Each row below holds a small network's activations on one input, seen along a few directions.
Each table varies a few parts of the input and shows all the possible inputs, shuffled.
Descriptions start from the smaller parts, as in this example, which fits no table here: one of 3 separate values, together with either a single point or one of 9 places along a line or (one of 4 places along a line, together with one of 8 places around a ring).
Shared parts are said once, and a part with two or three values counts as separate values.
In the rows, 128 means zero.

Other details of the inputs shift rows strongly along two fixed directions, in all tables alike. That doesn't count.
To show where, the next rows are all for the same input, with only those details redrawn:
[126 127 137 114 136 131 117 131 118 119 131 132 134 129]
[125 152  92 111 101 131 160 127 124 111 127 117  93 105]
[125 152  92 111 101 131 159 126 124 111 127 117  93 106]
[126 127 137 115 136 131 117 132 118 120 131 132 134 129]
[126 127 137 115 136 131 117 131 118 120 131 133 134 129]
[105 170 234 192  89 109 135 174 147 190 180 112 133   5]
[125 152  92 111 100 131 160 127 124 111 127 116  92 105]
[126 127 137 115 136 131 116 131 118 120 131 132 134 129]

Rows:
r1: [119 120 133 136 109 137 113 106 112 122 126 126 153 129]
r2: [139 121 133 129 138 115 125 135 120 123 132 123 137 141]
r3: [145 158  87 121 107 135 165 115 136 131 113 113 102 104]
r4: [136 117 135 132 133 140 121 131 141 119 124 139 136 133]
r5: [122 126 132 123 140 142 122 127 120 126 137 132 138 132]
r6: [117 123 136 123 131 122 121 137 125 137 131 133 127 150]
r7: [124 118 138 134 139 134 124 121 140 124 131 141 126 141]
r8: [141 159  88 115 107 122 159 113 134 129 115 117  93 106]
r9: [123 115 133 121 127 124 120 142 127 132 122 132 134 141]
r10: [135 141  83 128 100 112 167 131 129 116 128 110  98 113]
r11: [133 151  98 123  97 128 161 125 143 108 122 124  84 114]
r12: [127 113 131 126 127 137 126 144 128 134 119 129 142 139]
r13: [115 120 133 122 142 137 123 122 121 126 136 134 135 131]
r14: [126 127 137 114 136 131 117 131 118 120 131 132 134 129]
r15: [139 123 140 131 134 143 123 131 138 118 124 136 134 136]
r16: [139 133 128 127 147 133 121 114 131 144 125 132 138 134]
r17: [132 119 137 128 133 127 116 130 140 118 126 142 127 135]
r18: [137 121 133 131 140 116 122 133 121 126 137 120 131 143]
r19: [130 115 126 136 139 109 121 135 123 123 128 128 138 136]
r20: [130 116 132 138 135 136 118 130 140 118 119 141 134 133]
r21: [131 151  97 124 100 129 158 123 144 111 127 121  78 117]
r22: [140 113 126 136 136 126 129 137 125 126 130 122 148 134]
r23: [126 126 140 130 137 125 117 124 138 122 135 143 120 143]
r24: [137 123 139 132 136 143 120 129 139 121 128 133 128 140]
r25: [126 151  89 117 103 145 162 125 126 115 129 110  95 107]
r26: [126 118 135 134 135 123 113 129 139 117 122 144 125 134]
r27: [124 147  94 117  92 125 164 138 129 124 118 114  90 120]
r28: [138 126 124 131 145 129 117 119 133 139 113 133 144 124]
r29: [132 115 128 148 112 120 120 109 115 123 125 117 157 144]
r30: [144 126 126 125 143 133 120 120 134 139 117 131 146 125]
r31: [128 118 137 146 110 134 111 104 131 116 120 134 145 143]
r32: [128 128 132 121 149 114 117 108 131 143 127 137 126 133]
r33: [134 128 126 126 145 116 112 118 131 138 115 137 135 126]
r34: [124 122 138 121 131 127 119 140 124 134 127 127 126 148]
r35: [145 132 131 125 146 136 118 118 132 142 121 126 137 131]
r36: [120 120 141 129 139 120 119 119 139 122 133 144 117 143]
r37: [121 118 127 126 138 139 118 132 121 121 123 133 143 123]
r38: [127 118 129 120 136 143 120 133 122 122 128 131 145 124]
r39: [134 129 129 136 121 126 109  93 128 134 112 124 158 137]
r40: [141 119 131 136 140 129 127 134 123 128 134 117 140 141]
r41: [143 119 131 134 137 128 131 136 121 125 129 120 145 138]
r42: [121 147  88 113  99 129 158 127 127 113 128 119  95 101]
r43: [112 177 229 200  99  97 134 156 159 213 177 116 129  10]
r44: [121 121 133 128 131 136 126 138 125 138 128 130 135 149]
r45: [130 119 136 125 128 139 127 143 124 133 119 126 140 143]
r46: [140 128 128 120 143 120 114 119 132 138 119 135 137 127]
r47: [132 127 129 126 149 128 123 110 132 144 124 134 135 132]
r48: [111 122 136 117 141 123 118 121 120 126 139 137 126 133]
r49: [117 120 130 122 137 125 113 131 120 120 127 137 134 124]
r50: [116 115 131 127 129 120 117 141 126 131 117 134 132 141]
r51: [115 115 135 128 133 131 129 134 126 138 127 131 133 146]
r52: [139 160  88 117 110 122 156 111 136 132 120 113  87 108]
r53: [128 115 130 137 142 121 132 127 123 130 137 124 138 142]
r54: [124 117 132 132 142 107 127 126 123 129 140 128 130 144]
r55: [127 120 135 126 131 140 124 141 125 136 124 123 134 146]
r56: [130 125 135 119 137 145 122 133 119 121 128 129 143 127]
r57: [124 127 137 116 139 132 113 129 119 122 136 129 128 132]
r58: [119 139  85 129  93 132 166 138 133 124 111 115  99 114]
r59: [135 120 128 137 141 125 130 131 122 129 138 123 141 144]
r60: [117 128 135 118 140 128 116 126 119 125 140 135 129 134]
r61: [110 117 138 123 133 117 123 133 125 137 130 134 124 148]
r62: [119 115 134 140 102 132 116 116 118 131 116 124 150 147]
r63: [131 124 137 134 137 139 123 126 139 123 132 140 129 142]
r64: [130 122 131 133 141 112 125 130 121 128 141 127 133 146]
r65: [134 112 123 141 139 122 126 135 124 125 125 124 146 134]
Describe the family of inputs behind these rows.
> one of 5 separate values, together with either a single point or (one of 2 separate values, together with one of 6 places along a line)
The inputs of r47 and r51 match in every part but the choice among 5 separate values. If r28 is changed in the same way as r47 into r51, which row does it become?
> r58
The inputs of r38 and r4 match in every part but the choice among 5 separate values. If r1 is changed in the same way as r38 into r4, which row does it become?
> r31
Which other rows does r52 become when the choice among 5 separate values takes its other values? List them by row number.
> r18, r21, r34, r57
Which other rows agree with r64 in the choice among 5 separate values? List them by row number.
> r2, r10, r18, r19, r22, r29, r40, r41, r53, r54, r59, r65
Which other rows does r43 become when the choice among 5 separate values takes its other values? List them by row number.
> r6, r23, r60, r64
Which other rows does r24 become when the place on the line of 6 takes its other values? List them by row number.
> r4, r7, r15, r20, r63
Which other rows does r17 become when the choice among 2 separate values takes its other values? List them by row number.
> r4
Which other rows does r25 become when the choice among 2 separate values takes its other values? List them by row number.
> r57

Rows:
r66: [116 138  93 133  88 124 166 132 140 109 126 120  82 123]
r67: [131 120 147 115 145 150 106 126 123 118 124 139 144 138]
r68: [124 117 143 115 146 144 102 121 128 112 124 147 140 138]
r69: [139 118 128 118 165 124 113 129 124 140 122 133 142 145]
r70: [114 108 144 125 133 121 111 133 119 122 131 137 137 161]
r71: [128 117 138 111 146 138 109 132 110 115 131 131 151 134]
r72: [138 157  81 119 115 113 166 121 131 129 130 108  89 106]
r73: [143 126 141 125 160 127 110 119 138 139 127 138 135 142]
r74: [124 106 144 130 135 132 117 140 127 121 131 135 140 161]
r75: [110 168 236 195 111  95 126 153 159 212 178 123 132  16]
r76: [116 135  87 130  91 121 174 142 118 112 136 105  93 123]
r77: [124  99 134 126 136 127 118 153 115 123 128 127 148 164]
r78: [131 113 133 108 147 145 107 137 113 119 121 133 152 141]
r79: [154 142  68 163  73 131 161  78 135 134  91  98 141 116]
r80: [140 125 140 124 160 118 107 116 141 134 125 149 129 139]
r81: [117 157  90 109  95 139 153 116 126 111 123 122  91 102]
Describe the family of inputs behind these rows.
> either a single point or (one of 3 separate values, together with one of 5 places around a ring)
Which other rows does r80 become when the place on the ring of 5 takes its other values? List them by row number.
> r69, r72, r73, r75
A walk changes only the place on the ring of 5. It starts at r70 and steps to r76. List the rest of the walk in order.
> r77, r74, r66
